These are the activations of a small neural network, seen along a few directions. Each row is one input.
In each table, some parts of the input vary, and every possible input appears once, in random order.
A made-up example of a description, with smaller parts first: one of 2 separate values, together with either a single point or one of 11 places around a ring or (one of 5 places around a ring, together with one of 6 places along a line).
Shared parts are said once, and a part with two or three values counts as separate values.

Other details of the inputs shift rows strongly along two fixed directions, in all tables alike. That doesn't count.

A family of inputs:
x1: [  5  13  23   9   1  30   8  -4 -27   3  12]
x2: [ 12 -24  63  16  29   6 -22 -10 -45  24 -46]
x3: [ 19   4  16 -26 -45  -7  -1 -15 -19 -28 111]
x4: [-20  -1 -82 -21  -9 -99 -28 -34  58 -24   4]
x5: [-24  26 -77  26   7 -27   1   3  51  -7 -28]
x6: [  -6  -14  -63   -9   19 -109  -39  -23   55   -5   -8]
x7: [-34  27 -79  17  -3 -31   2 -11  49 -15 -41]
x8: [  2  26   4  16 -36  48  29   4 -19  -8  51]
x9: [ 10 -34  63 -13  31   0 -17   1 -53  13 -70]
x10: [ 20 -38  74  -6  44  18 -17   4 -29  37 -48]
x11: [ -5  11   8   1 -29  60  27  22   8  -2  52]
x12: [-14  20 -67  21  35 -40  -8  -6  50   2 -57]
x13: [ 21 -39  60   7  30  -2 -15  16 -49  25 -59]
x14: [ 14 -40  74  -4  42  16 -17   7 -32  39 -47]
x15: [  2  31   2 -23 -49  68  42  19 -19 -38  58]
x16: [ 19 -33  61  -2  42   1 -17  14 -47  20 -57]
x17: [ -8  42 -38  16  -8  18  16 -13  21 -10  21]
x18: [-25   7 -55  28  16 -25  -2  -6  58  26 -39]
x19: [ -5  30  -9 -11 -71  68  51  25 -18 -37  71]
x20: [ 16 -14  21 -42 -46   9   6   8   6 -15 121]
Description of these inputs: one of 4 separate values, together with either a single point or one of 4 places along a line.
- Changing only the choice among 4 separate values turns x13 into x8. The same change can be made to x6. Which row results? => x3
- Change only the place on the line of 4 in x15. List by row number the other rows that result. => x7, x9, x19
- Change only the choice among 4 separate values in x7. List by row number the other rows that result. => x2, x5, x11
- Change only the choice among 4 separate values in x15. List by row number the other rows that result. => x10, x12, x17

A family of inputs:
x21: [-34  23 -46  -2 -29  34  25  13  49 -10  34]
x22: [ -11  -44  -37  -27   24 -104  -44  -20   62   15  -30]
x23: [ -4  44 -41   5 -21  24  23  11  34 -28  68]
x24: [  8 -37  59 -10  11  32  -5  36 -26  14  -3]
x25: [  0  16 -22  24 -10  -5  13   1   7   9  29]
x26: [  -1  -23  -38  -24   37 -113  -54  -43   50    5  -16]
x27: [-15  38 -39  17 -35  20  30 -13  18   0  52]
x28: [-22  46 -40  -2 -25  37  21  -5  31 -25  63]
x29: [ 26 -22  52  14   3  14  -4   5 -42  17  11]
x30: [ -8  23 -64 -45 -79 -27  19  -4  21 -67 104]
x31: [-24  26 -39  -3 -37  41  33  13  47 -13  41]
x32: [ -2   7 -40  19  51 -55 -30 -16  40  16 -56]
x33: [-20 -11 -44  13  38 -39 -14 -16  55  31 -81]
x34: [  8 -13  57  10  -6  24  -4 -10 -34  14   6]
x35: [ 12  -6  29  -7 -11  13   5  20 -42 -25  -8]
x36: [ 25 -18  55  12  -2  18  -7   8 -42  16  13]
x37: [-13  29 -34  -6 -25   8  26  -4  -7 -23  -1]
x38: [ 11 -25  56 -17  -2  44   5  15 -23  18  -9]
x39: [-10  -9  28  16   5   6 -15 -15 -16  16  -8]
x40: [ -2   7 -49  21  54 -58 -25 -19  44  16 -55]
x41: [ 23 -21  36  -6   8   0  -3  13 -53 -10 -36]
x42: [-21   5 -54  39  32 -60 -24 -43  45  30 -67]
x43: [ 19 -12  55 -10  27  16 -16 -13 -31  17 -23]
x44: [ 17  -2  50 -13  16  28   5  -7 -37  14   5]
x45: [ 18 -27  45 -10   8  27  13  33 -24  21   1]
x46: [-17   0 -49  46  39 -74 -33 -23  48  25 -63]
x47: [-23   2 -17   2  10 -22 -14 -12  -5 -12 -59]
x48: [ 22 -33  56 -12   7  31   0  33 -25  18  -7]
x49: [-14  40 -47   6 -13  18  14  10  34 -26  61]
x50: [  0 -14  26  21  10  -3 -17   3 -17  13   2]
x51: [ 16  -4  23  -9  -8  10  14  19 -50 -15  -7]
x52: [ 22 -40  50  -7  20  18  -2  26 -22  23 -22]
x53: [  5 -24  25  -1  13  10  -2  26   5  13 -16]
x54: [  6 -36  -3 -14   5 -90 -45 -37  17  11  13]
x55: [-16  49 -54  -8 -56  32  36   3  10 -45  38]
x56: [ 29  -9  52  -9  21  19   2  12 -41  11  14]
x57: [ 21  -6  50 -12  14  32   0  -9 -33   8   4]
x58: [-26  -7 -50  13  43 -49 -11 -16  55  38 -85]
x59: [ -7  45 -59  -2 -52  23  35  21  10 -49  48]
x60: [-14  48 -37  -1 -27  35  26  -7  34 -25  60]
x61: [  6 -10  47 -14  -8  19   1   1 -50 -16 -29]
x62: [-14  37 -37  17 -41  26  21 -12  23  -7  52]
x63: [ 10 -19  46 -10  -1  14  -6  23 -58 -19 -16]
x64: [ 15 -12  45 -17 -11  28   9   1 -59 -14 -21]
- What is each input in this table made of? => one of 4 separate values, together with either a single point or (one of 2 separate values, together with one of 5 places along a line)
- Changing only the choice among 4 separate values turns x25 into x45. The same change can be made to x39. Which row results? => x21
- Changing only the choice among 4 separate values turns x36 into x32. The same change can be made to x29. Which row results? => x40
- Which other rows agree with x37 in the choice among 4 separate values? List them by row number. => x30, x35, x41, x47, x51, x55, x59, x61, x63, x64
- Change only the choice among 4 separate values in x50. List by row number the other rows that result. => x24, x49, x63
- Change only the choice among 4 separate values in x44. List by row number the other rows that result. => x27, x37, x58
- Change only the choice among 2 separate values in x31. List by row number the other rows that result. => x53

A family of inputs:
x65: [  5 -19  61  -8  28   2 -23 -26 -42  17 -37]
x66: [-15  17 -55  15  12  -9  16  10  31   2 -34]
x67: [ -2  15   9 -36 -52  65  42  13 -13 -23  72]
x68: [-20  21 -52  34   3  -8   3   0  26   2 -31]
x69: [ 14  -7  55  16  35  16 -13   2 -52  18 -44]
x70: [-13   7 -47   2  -9 -51  -6  -5  22 -17 -10]
x71: [-25   9 -44 -12   2 -15  -5  -9  47  -9 -26]
x72: [ 30 -33  65   3  31  -3 -22  -8 -23  37 -10]
x73: [  8   7  17   0 -47  58  26  18  -3  -6 104]
x74: [ -6   5 -52 -11  -2 -45   0  -2  21 -16  -8]
x75: [ 21 -46  64 -14  33   2 -25  17 -13  27 -14]
x76: [  0  18 -51   7  -2 -49  -8 -20  21 -17  -8]
x77: [-12   8 -53  11  -9 -49 -12 -14  20 -17  -8]
x78: [ 17 -25  62 -11  18   4 -17 -24 -38  19 -40]
x79: [ -6  17  13 -15 -61  66  32   2 -18 -25  76]
x80: [ 15 -29  52  -2  31  20  -8  26 -34   8 -53]
x81: [ -8  32 -52  31   9  -9   7  -7  28   2 -31]
x82: [ 16 -43  64  -1  24  -6 -20   7 -19  36 -13]
x83: [ 11   6   9 -20 -37  54  35  27   5  -4  98]
x84: [ -9   5 -52 -10   0 -45 -12   4  32 -26 -13]
x85: [-13  18 -39  24  24 -28 -12 -21  46  17  12]
x86: [ 11  29   8 -14 -47  36  24   7 -37 -44  93]
x87: [-20  20 -46  26   2  -8  11   9  28   1 -31]
x88: [  2 -35  62 -16  12   2 -14  -8 -35  18 -43]
- What is each input in this table made of? => one of 4 separate values, together with one of 6 places along a line
- Changing only the choice among 4 separate values turns x81 into x78. The same change can be made to x68. Which row results? => x79
- Change only the place on the line of 6 in x74. List by row number the other rows that result. => x70, x76, x77, x84, x86
- Change only the choice among 4 separate values in x84. List by row number the other rows that result. => x71, x75, x80
- Change only the choice among 4 separate values in x88. List by row number the other rows that result. => x70, x82, x87
